Each row below holds a small network's activations on one input, seen along a few directions.
Each table varies a few parts of the input and shows all the possible inputs, shuffled.
A made-up example of a description, with smaller parts first: one of 2 separate values, together with either a single point or one of 11 places around a ring or (one of 4 places along a line, together with one of 5 places around a ring).
Shared parts are said once, and a part with two or three values counts as separate values.
In the rows, 128 means zero.

Rows:
R1: [126 154 102 130 176 166  88  80  84 193 101 118 109 137 106]
R2: [117 107 130 101 101 178 125 165 126  59 112 125 157 158 129]
R3: [ 98  46 112  63 123 170 119  99 144 159 132 114 131  91 122]
R4: [132 163 185 113 196 161  70 117 156 176  77 126 184 153 130]
R5: [143 194 106 163 163  32 151 125 134 137 155  84  76 149  97]
R6: [135 175 140 189  90 111 109 149 141 107 125 131 164 171 158]
R7: [129 118  94 146 124 158 161 111  78 105 102 155  93  68 137]
R8: [124 118  75 106 137 164 152  88 101 136 101 143  98  68 112]
R9: [130 183 150 182 132  63 133 122 125 164 146 131  62 159 120]
R10: [169 130 132 180  97 119 171 110 116 135 153 155 106  78 155]
R11: [169  70 136 146  62 108 138 150 144 118 159 142 136  93 154]
R12: [102 156 103 159 135 167 119 156 112  85  85 128 153 181 144]
R13: [139  93 113  94 130  37 181 169 159 117 200  85 107 110 120]
R14: [114 113  94  93 152 172 126  74 112 183 131 142 106  68 109]
R15: [129 151 134  74 128  50 143 177 164  77 207  73 140 167 130]
R16: [119 109 204  53 151 157  91 118 161 153 102 130 206 126 120]
R17: [127 145 147 152 117  69 181 139 128 166 175 144  71  91 119]
R18: [ 92 154 128 113 163 190  79 125 125 167 101  85 154 175 120]
R19: [131 109 143 138  79 155 109 164 135  58 133 145 165 149 128]
R20: [118  51  93  69 115 169 141 115 143 114 106 121 119  99 120]
R21: [155 121 148  92 186 142 127  71 140 199 111 192 143  52 114]
R22: [103 102 123  64 120 189 125 138 140  91 109 101 161 161 112]
R23: [144  52 120 150  79 139 128 147 130  88 131 152 125  89 136]
R24: [128  56 104 110  96 157 139 145 122  85 105 136 116  91 137]
R25: [138 148 116 209 124 131 134  94  76 113 103 162 107 145 136]
R26: [113 143 176  94  88  76 119 186 153 106 195 117 130 168 149]
R27: [134 156  79 140 163 159 119  87  83 146  76 125 103 145 109]
R28: [137  54 166  62 156 139 110  97 172 178 112 161 168  73 125]
R29: [106 155  96 123 156 185 110 138 129 120  84 100 150 187 123]
R30: [143 111 115 181 115 148 159 108  92 106 129 167  98  75 141]
R31: [154 131 160 130  55 116 116 166 146  86 157 133 174 148 148]
R32: [139 154 106 131 145  39 199 140 136 143 182 103  84  82  95]
R33: [126  81 153 117  94  64 153 175 150 144 189 129 100 113 139]
R34: [ 91 187 162 159 122  72 105 168 156 126 152 108 115 186 146]
R35: [166 168 134 206 107 102 136  93 101 139 126 151 109 145 152]
R36: [ 84  97 150  55 123 189  96 123 135 139 128  89 173 150 111]
R37: [125 154  97 177 142 147 138 104  61 114  76 146 103 144 133]
R38: [168 163 154 124 210 139  86  75 123 206  84 167 139 118 117]
R39: [112 196 121 139 158  45 125 164 169  99 163  59 125 184 126]
R40: [112 154 121 193 112 145 109 148 120  82 107 145 160 174 144]
What do these inputs look like to the network? -> one of 5 places around a ring, together with one of 8 places along a line
Changing only the place on the line of 8 turns R28 into R23. The same change can be made to R16. Which row results? -> R19
Changing only the place on the line of 8 turns R3 into R33. The same change can be made to R1. Which row results? -> R9
Start at R39 and move only the place on the line of 8, one step at a time. The first step leads to R34. Which rows follow, in order? -> R6, R40, R12, R29, R18, R4
Change only the place on the line of 8 in R7. List by row number the other rows that result. -> R8, R10, R14, R17, R21, R30, R32

Rows:
R41: [ 99 156 120 176  66 110 124 158 113  71 128  97 112 198 137]
R42: [109 102 101 118 147 231 105 123  92 105  62 115 146 162 117]
R43: [131 210 153 112 165  96 143 134 142 120 131 122 154 154 119]
R44: [162 138  84 160 144 179 109  56  91 164  83 161 122  88 123]
R45: [127 179 172 183  81 112 112 165 148  76 126 128 144 204 145]
R46: [126 107 136 197  51  91 166 143 103  75 160 152  98 127 151]
R47: [ 72  87 115  73 121 193  97 154 150  95 118 110 158 142 120]
R48: [156 155  92 209 135  48 156 149 133 120 154 119  99 125 137]
R49: [ 96  97 133  65 127 143 121 125 160 167 147  74 150 143 113]
R50: [156 156 100 123 159  81 172 119 130  97 141 122 125  98 106]
R51: [106 190 107 105 159 109 158 131 121 112 140  92 113 146 107]
R52: [129 186 146 152 171 188  74  66  96 174  81 155 157 137 142]
R53: [134  58 160  72 101 127 155 120 158 169 166 122 123  58 123]
R54: [153 108 114 119 182 105 119  83 134 174  93 142  98  93 104]
R55: [104  52 132  73  88 173 141 142 148 107 134 164 137  64 146]
R56: [ 95 105 162  85 133 174  75 160 160 103 112 134 204 143 128]
R57: [109 192 102 189 131  74 142 165 122 136 145  86  83 168 139]
R58: [137 140 118 217 118  57 180 152 117 137 179 140  66  97 141]
R59: [110 163  96 147 159 205  93  61  81 171  95 132 112 142 119]
R60: [148  70 135  74 123 120 134 116 175 153 144  99 152  89 119]
R61: [144 127 105 158 116 184 133  61  72 185 109 190  96  60 120]
R62: [136 212 149 194 138  68 127 168 151 140 141 118 120 177 150]
R63: [119 153 166 113 203 114  90  94 137 191  92 143 134 149 125]
R64: [145 122 111 194  73  86 143 141 126  53 136 130 127 156 148]
R65: [120 113 180  77 141 128  99 130 172 173 144 103 195 145 121]
R66: [157  81  92 125 133 207 127 110 104 101  56 149 157 114 136]
R67: [140 142 129 125 136  87 196 123 111 115 161 142  92  68 109]
R68: [ 98 134 117 106 193 130 109  91 122 185 101 118  92 148 105]
R69: [163 110 124 113 102  60 134 164 149  90 192 109 124 134 139]
R70: [119  63 109  78 113 167 117 139 166  86 112 140 165  93 142]
R71: [113 144 126  97  97  82 116 180 132 109 184  79 115 180 128]
R72: [139  98 138 117 155 110 141  90 117 193 115 167  69  62 102]
R73: [141 161 173 108 106  81 108 181 165 116 182 113 152 191 129]
R74: [145  96 151 110  81  64 157 169 127 109 213 128  93 103 147]
R75: [131 127 151 126 156 214  82 130 103 111  51 136 193 159 132]
R76: [139  70 110 118 104 208 154 114  83 125  79 179 131  90 140]
What do these inputs look like to the network? -> one of 4 places along a line, together with either one of 4 separate values or one of 5 places around a ring
Changing only the place on the line of 4 turns R43 into R67. The same change can be made to R63. Which row results? -> R72
List by row number the other rows that have the place on the line of 4 in common with R44. -> R48, R50, R54, R60, R64, R66, R69, R70
